Each row below holds a small network's activations on one input, seen along a few directions.
In each table, some parts of the input vary, and every possible input appears once, in random order.
A made-up example of a description, with smaller parts first: one of 4 places along a line, together with either a single point or one of 9 places along a line or (one of 2 separate values, together with one of 5 places around a ring).
Shared parts are said once, and a part with two or three values counts as separate values.

Rows:
row 1: [ 38  62 -44  26 -24 -73  -4  16   8   4   6  11  38 -26   1 -31   0]
row 2: [-32  -3 -27 -14  36  15   6  -8 -37   0 -13  -6 -27  13   9  11  11]
row 3: [-11  30 -43   4  22  -2 -18  -1 -26  42 -25 -20 -34  -9  35  10   5]
row 4: [  0 -23   5  13  -4 -50  39  16 -19 -83  22  27  52  -1 -65  -8  -3]
row 5: [-20  16 -36 -12  30   8  -2  -6 -29  17 -19  -9 -29   5  25   0   9]
row 6: [ 16  24 -28   6  -6 -52  23  12  -3 -45  13  26  49  -4 -25 -32  10]
row 7: [-50 -47   4  -7  37  17  20  -5 -53 -37  -3  -6 -25  17 -28  38  -4]
row 8: [ 44  62 -43  36 -28 -73 -18  16   9   4   1   8  40 -32  11 -29  -1]
row 9: [  3 -48  74  20 -37  64 -50 -26  53   3  -7 -12 -19  11  21  24  -2]
row 10: [  4  -2 -10   5  -5 -46  34  11  -5 -71  19  31  48   4 -44 -24   7]
row 11: [ 17  -7   6  72 -46 -37 -49 -17  23 -84  -2  18  41   4  -4 -13  19]
row 12: [ 29  45 -36  10 -13 -62  16  13   4 -22   9  22  44 -12 -10 -42   6]
row 13: [ 14   2  27 -42  -2  39  14   3  32  57   8  -6 -13  -1  11 -10 -11]
row 14: [ 26  21  19 -14 -16  22 -14   8  32  87   0 -23 -21 -19  34   3 -16]
row 15: [-30 -36  10  50  -7  30 -64 -35  -9 -43 -32 -17 -33  19  29  33  20]
row 16: [ -9 -42  55 -46   7  55  33   1  23  18  19   3 -10  14 -21  10 -14]
row 17: [  2 -16  36 -44   6  48  22   2  25  39  13  -1  -8   8  -3   0  -9]
row 18: [-14 -57  67 -36   7  49  35   6   4  11  25  -1 -14  13 -39  29 -24]
row 19: [ 22  16  19 -27  -9  31  -5   6  33  80   2 -17 -19 -13  24   0 -13]
row 20: [-44 -29  -9 -17  38  23  16  -9 -37 -27  -9  -1 -25  21  -8  20   7]
row 21: [ -6  34 -44  15  13  -7 -34  -2 -28  48 -27 -27 -37 -13  45  11   3]
- Describe the family of inputs behind these rows. => one of 3 separate values, together with either a single point or one of 6 places along a line
- The inputs of row 9 and row 11 match in every part but the choice among 3 separate values. If row 17 is changed in the same way as row 9 into row 11, which row does it become? => row 6
- A walk changes only the place on the line of 6. It starts at row 21 and steps to row 3. List the rest of the walk in order. => row 5, row 2, row 20, row 7

Rows:
row 22: [ 29  27   1   8 -25 -25  -4  10  27  18  13   6  21 -15  -2 -13  -6]
row 23: [  5  32 -45  23   4 -56   7   8 -24 -29   1  13  22  -7  -7 -18   8]
row 24: [ 42  32 -19  22 -32 -59   3  13  25 -53  15  33  71 -12 -20 -45  10]
row 25: [  4  -7  16  11 -10  15 -22  -1   7  28  -6 -18 -10  -9  17  18  -9]
row 26: [ 17  32 -22  -7  -4 -33  17  15   4  20   9   5  14 -14  -6 -14  -4]
row 27: [-26 -62  43   6  -3  22   8 -11  -4 -56  11   5  -1  19 -37  22  -2]
row 28: [-16 -18  30 -59  20  71  17 -12  18  57   2 -13 -43  19  18   3  -3]
row 29: [ -8 -25  34  -4  -2  45 -19  -8   9  43 -11 -25 -40   0  21  26 -13]
row 30: [ -6 -11  22 -38  17  40  17   5   0  57  -1 -18 -34  -2   6  15 -16]
row 31: [ 20  20 -16  41 -26 -55 -13   3   2 -37   5  10  31  -9  -6 -18   5]
row 32: [ -8   6 -14  -8  17   7  -2   6 -21  31  -8 -14 -17  -7  14  15  -6]
row 33: [-36 -42  13  -8  25  11  28  -3 -34 -46   7   7  -6  18 -32  20  -1]
row 34: [-11 -56  54 -13  -3  28  24   0  10 -41  23  13  13  16 -47  15  -9]
row 35: [ 34  26  -7  21 -29 -51   3  12  16 -22  19  19  41 -11 -17 -26  -2]
row 36: [-10   1 -12  10   9  13 -25  -4 -16  22 -16 -18 -22  -4  21  20   2]
row 37: [ 28  37 -39   8 -10 -65  21  17   4 -46   9  30  64 -11 -22 -47  13]
row 38: [ 12  34 -56  41  -6 -61 -15  -3 -12 -73 -14  24  48  -5  -2 -34  28]
row 39: [  3  27 -43  39  -4 -55 -12  -1 -21 -41  -8  11  20  -4   1 -12  12]
row 40: [-39 -50  16   7  17  17   7 -12 -29 -59  -2   6  -8  21 -27  29   6]
row 41: [-18 -10   5 -20  24  35   1   1 -19  43 -12 -20 -43   0  18  25 -11]
row 42: [  0  28 -38  26  -2 -31 -21  -4 -12  -3 -13  -3  -2  -7  13   0   9]
row 43: [ 17  -1  26  -9 -12  19  -5   7  21  43   6 -10  -1 -12   6  10 -15]
row 44: [-27 -16  12 -40  28  66  -1 -15  -2  43 -10 -16 -50  20  30  13   4]
row 45: [  5 -19  46 -22  -3  52  -4   0  23  58   1 -16 -31  -4  10  18 -18]
row 46: [ 16  21 -11  28 -24 -31 -21   0  12   3  -1  -4   7 -12   9  -6  -1]
row 47: [-18 -32  43 -24   0  78 -20 -25  27  42  -9 -20 -49  20  32  14   1]
row 48: [-24 -46  31 -27  16  16  43   3 -13 -34  18   9   3  18 -47  10  -8]
row 49: [-20 -16   8  -4  17  40 -19  -8 -14  35 -21 -22 -46   3  26  33  -6]
row 50: [-29 -22  15 -23  20  72 -22 -24   3  34 -20 -18 -53  24  37  21  10]
row 51: [ -5 -27  55 -43   0  83  -2 -17  41  57   3 -10 -37  17  22   9  -6]
row 52: [  2  32 -39   9   7 -34   1   7 -16   8  -3   1   2 -10   6  -5   2]
row 53: [ 28  25 -28  41 -29 -64 -12   4  11 -69   0  23  60 -11  -8 -35  15]
row 54: [ 13  39 -57  24   1 -64   6   6 -16 -59  -4  26  49  -7  -9 -40  20]
row 55: [  6   6   4 -23   9  12  13  13  -1  44   3 -11  -5 -10   2   6 -10]
row 56: [ 20  32 -29   6  -8 -58  23  16  -6 -16  14  17  32 -10 -20 -29   0]
- The inputs of row 29 and row 49 match in every part but one. If row 53 is changed in the same way as row 29 into row 49, which row does it become? => row 38
- Describe the family of inputs behind these rows. => one of 5 places around a ring, together with either a single point or one of 6 places along a line
- List by row number the other rows that have the place on the ring of 5 in common with row 45. => row 22, row 24, row 34, row 35, row 43, row 51

Rows:
row 57: [ 39  84 -57   3 -13 -41 -20  15  17  77  -9  -9   6 -34  41 -21  -1]
row 58: [-48 -50 -11  16  35   3   7  -5 -60 -82  -7   7  -5  24 -27  28  12]
row 59: [  5 -18  60 -41  -5  74   3  -6  42  77   8 -11 -40   5  20   8 -19]
row 60: [-48 -46  34 -38  32  92  -7 -23  -7  55 -30 -41 -83  18  29  38   2]
row 61: [ 38 -17  47   6 -40 -28  28  19  43 -41  42  33  62  -4 -60 -21 -11]
row 62: [ -4 -56  58 -21  -8  25  33   1  20 -62  27  27  30  20 -55   1  -3]
row 63: [ 57  45  13 -27 -30  -3   1  21  48  90  13 -13  10 -31  24 -28 -22]
row 64: [ 15  73 -79  25   3 -36 -45   1 -16  52 -25 -19 -20 -15  61 -17  20]
row 65: [  6  36 -72  55  -1 -89  -7   9 -36 -79  -7  23  37  -4 -11 -33  30]
row 66: [-14  19 -61  57  10 -69 -14  -4 -51 -87 -16  15  26  -4 -12  -3  18]
row 67: [ 43  14  15   3 -35 -56  35  19  29 -45  35  30  77 -13 -41 -43 -11]
row 68: [ 49  18  44 -25 -36  28  -6  12  66  91  21  -8   9 -20  18 -10 -25]
row 69: [-65 -79  31 -17  29  38  26 -23 -31 -76  -1   1 -13  34 -43  34   4]
row 70: [-38 -14 -12  -8  38  54 -27 -15 -36  46 -33 -33 -65  11  49  36   2]
row 71: [-24 -39  52 -39  19  88   0 -13   9  64  -5 -25 -63  15  22  39 -15]
row 72: [ 31  48 -49  39 -18 -94  15  20  -5 -53  14  36  66 -18 -30 -38  10]
row 73: [ -5  56 -66  32   9 -22 -52 -15 -28  44 -39 -26 -35 -14  62   5  10]
row 74: [-38 -76  52 -21  10  36  31 -13  -5 -70  13  11   1  31 -48  26   0]
- The inputs of row 74 and row 71 match in every part but one. If row 58 is changed in the same way as row 74 into row 71, which row does it become? => row 70
- Describe the family of inputs behind these rows. => one of 2 separate values, together with one of 9 places around a ring
